A small network was shown many inputs. Here are its activations along a few directions, one row for each input.
Each table varies a few parts of the input and shows all the possible inputs, shuffled.
A made-up example of a description, with smaller parts first: one of 2 separate values, together with either a single point or one of 9 places around a ring or (one of 5 places around a ring, together with one of 6 places along a line).
Shared parts are said once, and a part with two or three values counts as separate values.
In the rows, zero is written as 100.

Other details of the inputs vary at random and push rows far along two fixed directions, the same in every table; ignore that.

A family of inputs:
R1: 75  63  63  135  90  114  101  102  101  86  115
R2: 150  84  120  77  102  93  121  84  107  81  126
R3: 88  89  116  97  104  70  87  105  111  68  98
R4: 108  103  107  165  107  106  93  153  53  107  104
R5: 79  63  82  132  106  112  100  103  75  66  98
R6: 61  118  140  74  127  55  51  122  124  63  68
R7: 59  146  128  88  128  73  63  121  114  87  52
R8: 95  96  123  67  111  80  86  92  98  101  94
R9: 141  79  122  51  108  86  111  67  89  100  127
R10: 53  78  70  130  95  90  84  105  108  79  104
R11: 130  123  135  56  106  93  100  92  114  127  99
R12: 85  83  91  132  90  104  102  112  97  84  90
R13: 155  138  127  74  98  101  127  88  114  114  101
R14: 123  53  85  106  85  113  125  80  76  100  127
R15: 144  103  131  55  94  92  114  85  114  124  112
R16: 81  107  133  63  109  57  73  100  113  97  86
R17: 56  120  132  78  129  57  56  114  111  65  67
R18: 37  103  98  119  107  97  67  123  96  108  56
R19: 145  95  118  74  106  88  122  77  93  80  124
R20: 130  87  105  141  96  111  105  136  47  135  124
R21: 91  110  118  98  104  90  88  114  116  89  81
R22: 34  89  58  153  91  117  78  126  109  97  78
R23: 116  83  81  132  92  142  122  102  79  98  98
R24: 86  102  132  67  99  59  77  101  119  99  89
R25: 104  123  95  81  107  102  96  89  112  105  107
R26: 112  121  115  83  114  100  102  94  95  93  89
R27: 107  98  96  120  90  111  114  106  99  96  91
R28: 60  139  99  87  111  72  70  103  123  95  84
R29: 85  146  111  77  107  81  79  105  138  112  88
R30: 124  96  49  123  88  151  138  77  74  118  121
R31: 117  95  85  114  82  131  127  96  81  132  98
R32: 63  145  138  84  127  68  57  127  128  86  56
R33: 132  88  75  130  84  141  141  91  73  104  106
R34: 123  113  56  127  82  148  141  86  86  127  115
R35: 156  89  127  55  90  97  121  78  108  116  124
R36: 106  74  90  110  88  127  110  100  86  115  99
R37: 61  90  97  127  89  109  85  126  106  115  72
R38: 25  69  52  154  97  100  76  114  93  72  94
R39: 59  70  98  113  98  98  74  116  95  91  81
R40: 105  110  99  81  97  92  97  90  121  99  111
R41: 115  65  91  116  101  116  113  98  86  75  113
R42: 90  138  94  88  111  102  88  101  119  112  92
R43: 117  89  68  107  94  127  119  85  94  102  123
R44: 157  74  123  53  101  94  120  68  96  102  139
R45: 135  105  113  83  101  98  121  86  95  89  108
R46: 144  137  117  82  101  109  128  89  99  112  97
R47: 27  113  51  154  104  127  79  123  94  104  65
R48: 120  129  109  53  117  84  101  73  111  100  120
R49: 153  101  68  154  93  134  128  121  43  134  149
R50: 138  117  112  43  118  79  108  60  108  92  142
R51: 156  110  134  61  105  88  115  87  118  92  113
R52: 104  71  78  119  89  136  120  93  70  117  98
R53: 48  140  117  70  119  47  53  104  132  81  83
R54: 137  92  80  139  81  155  142  105  89  116  102
R55: 90  78  75  110  100  107  97  90  98  83  120
R56: 104  92  71  119  83  114  117  89  102  104  117
R57: 33  71  75  149  88  110  78  125  84  101  66
R58: 83  139  110  75  105  67  80  96  133  102  94
R59: 86  128  135  73  102  68  79  109  126  118  76
R60: 128  84  98  100  81  114  127  89  93  123  110
R61: 32  34  78  152  88  104  76  131  93  83  86
R62: 102  53  90  114  83  104  114  95  90  100  117
R63: 142  158  116  56  99  89  116  77  131  128  116
Description of these inputs: one of 3 separate values, together with either a single point or (one of 4 places along a line, together with one of 5 places around a ring).
The inputs of R43 and R39 match in every part but the choice among 3 separate values. If R42 is changed in the same way as R43 into R39, which row does it become?
Answer: R11
The inputs of R37 and R29 match in every part but the choice among 3 separate values. If R14 is changed in the same way as R37 into R29, which row does it become?
Answer: R38
Change only the place on the line of 4 in R5. List by row number the other rows that result.
Answer: R7, R17, R26
Change only the place on the line of 4 in R10. List by row number the other rows that result.
Answer: R56, R58, R63

A family of inputs:
R64: 94  71  96  131  90  113  101  120  83  106  94
R65: 116  125  127  44  113  63  91  75  130  83  110
R66: 87  111  144  77  115  58  70  118  112  86  84
R67: 64  147  106  94  108  88  76  113  123  107  70
R68: 67  60  73  144  87  124  98  115  83  97  87
R69: 71  132  97  132  103  102  86  131  98  116  65
R70: 95  117  63  124  89  137  118  99  105  118  94
R71: 65  61  70  143  89  121  99  108  88  86  90
R72: 178  86  88  89  82  139  155  66  76  123  145
R73: 144  94  107  101  96  110  122  100  83  101  118
R74: 121  88  88  100  95  113  120  83  93  94  115
R75: 128  82  95  89  91  112  120  81  98  109  113
R76: 155  101  101  88  99  114  129  82  86  112  132
R77: 69  109  64  153  89  138  104  121  89  116  76
R78: 164  100  95  81  97  119  138  72  87  113  139
R79: 66  96  90  99  100  87  83  99  114  92  95
R80: 78  137  101  114  105  103  88  120  105  116  72
R81: 47  76  93  130  101  96  77  120  96  80  77
R82: 68  81  102  118  99  95  80  119  96  95  82
R83: 84  87  69  118  97  112  104  92  101  92  108
R84: 112  87  84  101  91  113  116  87  93  106  114
R85: 112  121  139  67  111  66  84  108  108  104  100
R86: 115  102  130  73  110  80  95  98  106  94  101
R87: 59  110  116  113  116  72  62  130  102  87  81
R88: 106  106  116  85  104  87  94  100  99  104  104
R89: 103  117  133  42  114  59  84  81  133  84  103
R90: 113  117  132  38  109  61  88  77  135  97  107
R91: 124  88  92  101  96  114  119  89  88  96  115
R92: 105  78  84  127  93  122  113  104  79  94  106
R93: 91  112  106  82  111  82  87  92  111  92  103
Describe the family of inputs behind these rows.
Answer: one of 5 places along a line, together with either a single point or one of 5 places around a ring
List by row number the other rows that have the place on the line of 5 in common with R81.
Answer: R68, R72, R77, R78, R91
